Each row below holds a small network's activations on one input, seen along a few directions.
Each table varies a few parts of the input and shows all the possible inputs, shuffled.
A made-up example of a description, with smaller parts first: ring(8) and (point or ring(11) or (values(2) and line(6))).
Shared parts are said once, and a part with two or three values counts as separate values.
(in the rows, 128 means zero)

Other details of the inputs shift rows strongly along two fixed directions, in all tables alike. That doesn't count.

Table:
r1: [100 126 146 106 119 161  95 117 136 165 142]
r2: [110 135 142 115 141 148 116 129 144 153 127]
r3: [101 129 111 177 106  93 154 137 105  95 120]
r4: [142 139 134  90 156 128 107 107 118 121 122]
r5: [140 126 144 122 138 128 121 120 136 146 143]
r6: [111 118 144 110 116 171  86 133 142 143 136]
r7: [157 121 140 106 161 138 117 127 150 142 127]
r8: [168 144 129  99 154 109 104 114 133 132 116]
r9: [130 124 108 160 105  97 170 132 117 116 133]
r10: [182 135 128 101 176 120 124 120 148 140 121]
r11: [161 119 100 182 108  83 162 138 129 120 129]
r12: [ 91 124 123 159 112 113 135 134 105 103 125]
r13: [ 98 121 140 115 122 158 117 114 116 144 143]
r14: [125 116 133 116 129 155 107 131 148 149 123]
r15: [172 137 120  95 177 119 125 103 106 135 134]
r16: [121 118 125 184 104  87 149 146 134 101 128]
r17: [145 132  97 170 106  81 184 131 117 110 129]
r18: [139 137  97 169 120  96 179 135 124 110 108]
r19: [127 127 120 172 119 107 158 147 137 127 120]
r20: [135 126 131  92 145 146 127 123 136 137 121]
r21: [119 120 136 104 132 158 113 130 118 122 135]
r22: [223 151 122  83 194 105 115 114 139 129 126]
r23: [ 77 114 117 189  65 119 170 141 119 118 139]
r24: [ 64 120 158 135 101 160 109 129 136 158 153]
r25: [103 133 141 116 119 136  96 124 134 137 125]
r26: [ 96 124 114 161 116 129 153 141 116 121 119]
r27: [ 64  99 147 124 106 181 118 139 128 135 132]
r28: [113 115 152 125 121 157 104 140 142 133 143]
r29: [210 146 119  64 193  93 122 101 121 111 115]
r30: [ 89 125 146 112 119 149 106 117 123 122 128]
r31: [ 99 115 124 153 103 112 142 137 115  99 126]
r32: [172 144 117  89 175 128 132 109 128 135 111]
r33: [149 140 110 181 117  86 161 150 127 109 124]
r34: [ 60 113 155 118  91 160 106 128 132 122 135]
r35: [113 129 106 172  91 107 166 151 118 101 125]
r36: [133 131 109 174 102  97 153 135 125 134 129]
r37: [ 98 125 147  94 115 174 104 128 133 133 138]
r38: [135 123 130  93 150 148 127 125 131 134 122]
r39: [136 130 130  93 144 149 127 119 138 139 119]
r40: [180 153 130 100 169 116 116 123 134 136 127]
r41: [108 112 159 112 126 159 100 120 143 154 154]
r42: [139 142  94 174 118  93 163 143 132 129 107]
r43: [180 140 118  86 165 123 127 120 120 118 125]
r44: [129 137 146 117 140 116 110 123 136 129 129]
r45: [131 140 124 112 139 143 120 125 115 125 127]
r46: [147 127 132 106 144 146 111 126 144 151 117]
r47: [ 67 129 154 134 102 167 102 142 136 144 143]
r48: [ 94 123 147 107 112 147 109 119 131 122 129]
r49: [ 77 123 146 133  92 172  95 143 135 146 135]
r50: [218 158 111  69 184 110 129 106 128 122 117]
r51: [130 128 127 105 136 142 135 125 137 133 120]
r52: [122 111 131 172 106 112 148 139 134 128 145]
r53: [100 116 164 108 127 150  87 124 145 133 140]
r54: [ 72 128 143 131  93 171  95 141 134 147 135]
r55: [112 132 134 109 137 157 109 126 113 128 133]
r56: [ 88 112 119 200  67 116 152 148 127 130 135]
r57: [155 139  97 181 107  90 156 150 125 112 116]
r58: [127 112 107 182 101 112 154 153 139 124 116]
r59: [164 129 127  93 162 111 121 111 117 108 121]
r60: [178 148  87 147 156  85 174 127 115 113 104]
r61: [109 129 145 103 127 142 108 112 128 121 126]
r62: [189 149 104 157 149  63 169 125 125 126 128]
r63: [117 124 141 107 126 151 121 109 125 141 140]
r64: [137 133  96 180 120  83 176 130 100 111 129]
r65: [199 138  92 157 137  80 152 141 130 109 115]
r66: [ 61 110 155 118  92 159 106 130 129 121 135]
r67: [111 128 107 179  98 104 169 130 110 117 132]
r68: [ 99 109 143 111 115 156 122 122 121 137 147]
r69: [148 131 139 102 140 125  97 118 137 132 121]
r70: [118 121 136 103 130 157 113 131 121 123 135]
r71: [155 121 138 105 141 126  97 120 140 127 124]
r72: [138 133 127 117 138 139 118 129 141 151 115]
r73: [209 156 109  77 201 112 120 109 108 122 120]
r74: [115 135 134 107 130 158 112 123 121 129 130]
r75: [135 139 129 110 133 142 123 121 125 123 127]
r76: [156 125  97 181 108  82 162 135 128 122 128]
r77: [ 92 120 135 116 138 164 117 130 120 138 126]
r78: [150 134 151  98 156 121 101 117 139 130 129]
r79: [138 135 142 106 155 141 116 126 144 151 124]
r80: [145 122  96 173 114  82 181 134 107 106 131]
r81: [ 65 129 131 194  79 102 144 150 128 113 130]
r82: [141 125 133 117 131 122 103 122 139 126 124]
r83: [ 64 100 146 122 105 180 119 140 130 136 133]
r84: [134 114 131 111 137 137 130 116 115 130 141]
Description of these inputs: values(4) and ((values(2) and line(5)) or line(11)).
Changing only the values(4) part turns r37 into r17. The same change can be made to r6. Which row results?
Answer: r76
Changing only the values(4) part turns r23 into r39. The same change can be made to r84. Which row results?
Answer: r27
Change only the line(5) part in r6. List by row number the other rows that result.
Answer: r49, r54, r57, r65
Change only the values(2) part in r2. List by row number the other rows that result.
Answer: r42
Change only the line(11) part in r30. List by row number the other rows that result.
Answer: r3, r4, r12, r29, r31, r34, r48, r59, r61, r66
Change only the values(4) part in r32. List by row number the other rows that result.
Answer: r30, r67, r74

Table:
r85: [ 60 124 148 154 128 162 127 163 144 144 122]
r86: [115 124 108 220  72 106 159 152 127 152 149]
r87: [ 51 128 128 157  94 139 163 138 113 113 109]
r88: [175 114 109 148 143  83 187 112 133 144 146]
r89: [ 79 115 136 139 117 150 148 117  90 129 152]
r90: [172 114 131 147 133  54 154 117 156 115 127]
r91: [193 155 131 103 169 138  98 113 140 172 151]
r92: [177 134  79 121 121  95 172 129 102  76 107]
r93: [162 136 101  96 156 138 120 128 102 100 112]
r94: [ 93  92 189  95 125 153  73 117 159 145 148]
r95: [ 91 110 119 135 106 167 128 140 105 102 119]
r96: [202 125  88 163 114  96 152 144 150 130 113]
r97: [163 162 118  70 198 135 121  97 117 134  97]
r98: [ 77 124 149 124  92 117 113 121 118  90 137]
r99: [ 74 130 176  58 134 177  30 109 119 131 142]
r100: [168 141 148  66 186 106  99  92 118 106 126]
r101: [216 167 101 124 172  88 136 126 157 163  98]
r102: [111 140 145 196  89 100  99 166 145 125 132]
r103: [211 134  96  89 184 107 157 116 105  92 106]
r104: [107 121 117 179 124 108 172 150 144 134 108]
r105: [180 134 147 120 130  95  87 117 162 148 130]
r106: [ 75 126 146 143 110 125 104 122 112  99 130]
r107: [ 69 130 111 198  44  69 161 137 106  68 126]
r108: [ 91 130 167 117 120 201  65 139 138 188 166]
r109: [ 87  97 167  41 131 222  79 117 120 126 134]
r110: [ 95 127 141 131  94 156 116 131 177 188 120]
r111: [ 70 143  95 177  76 103 186 140 109  99 103]
r112: [ 97 114 128 187  70 137 136 139 138 169 157]
r113: [ 77 117 156 130 102 119 115 123 116  92 134]
r114: [188 177 112 129 173 110 119 145 152 160 104]
r115: [ 81  89 168  97 127 215  83 147 151 137 144]
r116: [180 146 110  81 164 110 149  92  92 121 142]
r117: [107  81 133 142 103 158 139 148 147 126 132]
r118: [167 164  95 105 159  88 171 111 113 106  96]
r119: [ 63 128 160  76 147 192 106 111 125 146 118]
r120: [203 163  92 100 191  94 142  98  81 121 131]
r121: [212 129 115 112 192  93 153 109 121 146 142]
r122: [179 148 107 101 182 115 141  94  87 128 134]
r123: [ 91  90 182  69 144 205  86 104 140 185 172]
r124: [185 174 100 155 154  92 142 141 156 149 103]
r125: [193 139  94  73 142 116 141 111 106  94 109]
r126: [ 85 107 204  75 148 180  44 122 159 142 153]
r127: [125  99 146  96  96 189  87 128 174 171 136]
r128: [145 167 103  96 167 120 122 118 109 129  99]
r129: [144 132 106 187  99 128 130 178 139 123 122]
r130: [ 58 129 137 166  87 117 108 137 107  90 132]
r131: [ 72 106 177 105 144 202  85 137 126 167 169]
r132: [137 136 147  22 155 178  87  75 100 153 154]
r133: [111 114 156 155  72 112  98 128 172 152 138]
r134: [118 124 143 191  78  94 107 149 153 133 131]
r135: [ 89 105 135  88  98 182 117 131 115 104 130]
r136: [ 57 130  99 215  81  99 208 154 107  90 102]
r137: [ 86 136  93 194  86 107 161 141  75 112 141]
r138: [ 93 101 102 231  84 113 181 197 124  87 123]
r139: [105  75 157  85 117 193 109 126 164 151 139]
r140: [ 61 121 147 153 122 162 131 150 152 143 123]
r141: [112 114 165  83 121 224  48 140 165 166 143]
r142: [202 145 106  91 194  97 162  92  90 118 135]
r143: [192 137  98 161 117  83 165 115 143 164 143]
r144: [181 120 160  85 182 102  91 111 150 130 131]
r145: [ 79 129 119 175  66  78 150 132 110  72 128]
r146: [ 77 118 142 161  99 103 137 131 114  81 131]
r147: [166 132 102 155 154  78 184 132 146 133 102]
r148: [125 139 108 182  96 106 152 148 159 160 108]
r149: [ 93 114 118 213 102 110 178 154 117 121 153]
r150: [ 79 115 135 236  84  73 152 180 128  86 132]
r151: [115 101 164  80 114 219  51 135 165 176 139]
r152: [ 69 111 146 124 106 164 136 116  92 130 155]
r153: [197 176  88  78 172  82 159  95 112 114  91]
r154: [ 86 122 149  66 120 184 101  94  99 145 159]
r155: [185 141 103  64 171 141 101 121 103 111 112]
r156: [222 165 131 127 166  70  95 123 155 128 122]
r157: [ 75 107 104 224  71  88 214 156 153 129 110]
r158: [186 126 106  87 169 126 150 120 110  92 111]
r159: [222 115 105 108 182 105 149 132 140 116 113]
r160: [193 180  86 100 196  88 148 110 107 115  89]
Changing only one part turns r87 into r152. The same change can be made to r148. Which row results?
Answer: r112
What is each input in this table made of?
Answer: values(4) and (line(9) or (values(2) and line(5)))
Change only the values(4) part in r85. List by row number the other rows that result.
Answer: r131, r138, r150
Change only the line(9) part in r128. List by row number the other rows that result.
Answer: r87, r97, r111, r118, r119, r136, r153, r160
Change only the line(5) part in r121. List by row number the other rows that result.
Answer: r88, r123, r131, r149
Change only the values(2) part in r91. List by row number the other rows that result.
Answer: r149
Change only the values(2) part in r131. List by row number the other rows that result.
Answer: r108

Table:
r161: [ 56 113 140 173  66 129 136 148 142 110 113]
r162: [151 113 169  58 188 157  74 110 148 157 139]
r163: [147 147 105 101 167 128 151 124  99 103 115]
r164: [150 124  89 161 144  76 196 125  87  82 118]
r165: [172 140 105 154 117  83 167 126 118 126 139]
r166: [129 140 136 121 140 147  95 119 133 160 135]
r167: [132 144 115 120 139 101 159 110  85  94 134]
r168: [  9  80 179 160  73 206 100 142 147 167 163]
r169: [158 113 115 167 128  84 157 139 128  93 119]
r170: [ 46  79 144 182  58 169 140 152 130 144 151]
r171: [ 28 112 157 168  77 200 114 160 147 159 144]
r172: [166 145 159  61 178 147  87  91 143 169 153]
r173: [161 142 144  82 182 147  96 133 147 146 121]
r174: [138 133 136 118 137 144 115 144 141 115 117]
r175: [154 147 104 160 135  83 167 123 143 138 110]
r176: [176 140  80 166 116  76 152 136 115 102 114]
r177: [148 143 112 154 138  71 156 132 141 121 102]
r178: [192 146 100 125 144 106 130 120 117 141 121]
r179: [209 117 109  99 169 101 138 113 133 117 126]
r180: [162 144 151  63 184 145  58 110 136 156 127]
r181: [101 122 105 185  76 107 177 143 131 131 116]
r182: [121 128 166  89 128 146  86 115 136 123 144]
r183: [165 136  81 176 113  89 179 157 128  96 111]
r184: [101 136 133  81 145 166  96 106  92 123 130]
r185: [124 138 115 201 100  58 167 148 123 104 134]
r186: [ 17  94 151 146  47 183 113 142 146 134 132]
r187: [164 139 158  43 174 165  46 102 135 142 124]
r188: [ 92 129 139  68 146 161 120 100 110 125 118]
r189: [133 124 140  95 120 139 106 114 132 128 148]
r190: [139 131 104 162 111 130 162 155 129 132 122]
What is each input in this table made of?
Answer: values(5) and (point or ring(5))
Changing only the values(5) part turns r185 into r177. The same change can be made to r167. Which row results?
Answer: r188
Change only the values(5) part in r179. List by row number the other rows that result.
Answer: r176, r183, r186, r189
Change only the values(5) part in r168. List by row number the other rows that result.
Answer: r166, r171, r172, r175
